Each row below is a small network's average activation on inputs in which a field has the value named, seen along a few directions.
Related values have similar rows: they may be neighbours, one step apart, or belong to one group.

Values of M:
m3: [-2.81  0.10  5.36 -0.48  2.29 -1.56  0.44 -4.86  3.15  3.09 -0.27 -1.49
  0.93  0.25  2.15  1.03]
m1: [ 4.44 -2.50 -5.94  0.54 -4.17  5.77  3.13  5.60  0.18  0.56 -0.77 -1.77
 -4.96 -1.78  0.53 -1.73]
m7: [ 1.03  1.78 -0.02 -0.29  2.37 -5.47 -0.27  0.60 -3.24 -2.69 -1.67  1.99
 -0.49  0.62 -3.21  2.88]
m2: [ 7.31 -3.66 -5.84 -0.69 -6.37  7.15  4.84  6.34  2.76 -0.47  4.48 -4.38
 -0.32 -5.92  1.28 -4.61]
m5: [-5.67  7.04  3.85  1.81 -0.05 -5.65 -5.19 -5.52 -0.79  2.06  1.71  4.75
  6.20  4.12 -0.20  0.88]
m4: [-6.98  3.50  4.20 -0.27  3.62 -3.69 -3.76 -2.43 -1.19 -0.27 -0.04  4.51
  2.43  3.29 -1.09  2.39]
m6: [ 2.69 -6.26 -1.60 -0.62  2.31  3.45  0.83  0.27 -0.87 -2.29 -3.44 -3.62
 -3.79 -0.58  0.54 -0.84]
M is arranged as a line.
Name the neighbours of m1, in listed order.
> m2, m6
Name the neighbours of m5, in listed order.
> m4

Values of Z:
z7: [ 7.94 -4.18 -4.08  0.44 -3.85  3.23  5.67  3.09  1.30 -0.48  0.77 -4.17
 -2.17 -4.61  0.25 -2.63]
z1: [-4.63  4.64  4.91 -0.68  3.59 -6.95 -3.76 -3.84 -1.21 -0.99  1.26  3.36
  5.08  2.15 -1.61  2.57]
z2: [ 6.06 -6.06 -6.19 -1.66 -4.65  9.77  5.52  8.46  2.73 -1.09  2.86 -4.59
 -3.63 -5.90  1.36 -3.95]
z5: [ 2.17 -2.67 -1.54  0.35 -0.23  1.84  3.18  1.84  0.08  0.23 -2.19 -1.07
 -4.24 -1.00 -0.13  0.22]
z3: [-8.19  8.36  4.62  2.17  0.21 -5.67 -4.41 -4.77 -0.41  3.92  0.54  6.70
  3.82  5.20 -0.26  2.44]
z6: [ 0.17 -0.81 -1.06 -0.26  1.78 -0.23 -1.98 -0.06 -2.09 -1.44 -2.53 -0.29
 -1.63  1.58 -0.48  0.84]
z4: [-3.52  0.71  3.35 -0.35  3.15 -1.98 -4.23 -4.72 -0.40 -0.14 -0.72  0.07
  2.78  2.57  0.87  0.52]
Z is arranged as a line.
How many steps from neighbour to neighbour lead from z1 to z6, at the fewest?
> 2
Name the neighbours of z7, in listed order.
> z2, z5

Values of D:
d2: [ 3.62 -5.33  2.42 -2.32  6.09 -3.50  1.34 -2.21 -1.34 -5.01 -2.16 -3.94
 -0.08 -2.28 -1.62  1.33]
d5: [ 1.65 -4.55 -2.30  0.93  2.16  2.76 -0.20 -0.89 -1.98  0.31 -7.34 -2.56
 -7.41  2.55  0.98  0.87]
d4: [ 2.79 -0.03 -1.20  0.18 -5.09  3.52  4.41  2.25  4.25  3.36  3.66 -2.18
  0.20 -3.68  2.03 -2.29]
d6: [-4.20  6.51  2.90  1.42  0.48 -6.49 -1.74 -2.22 -1.38  1.48  0.28  5.50
  2.38  2.84 -1.96  2.82]
d3: [ 1.66  0.54 -4.65 -0.74 -3.89  3.50  1.19  7.32 -0.51 -2.48  4.44  1.78
  1.08 -2.70 -1.61 -2.03]
d1: [-5.53  2.85  2.83  0.53  0.26  0.20 -5.00 -4.25  0.96  2.34  1.13  1.40
  3.83  3.27  2.17 -0.70]
D is arranged as 3 separate groups.
Which other values are in the same group as d1? Give them in the order they are listed.
> d6
Which other values are in the same group as d4? Give them in the order they are listed.
> d3
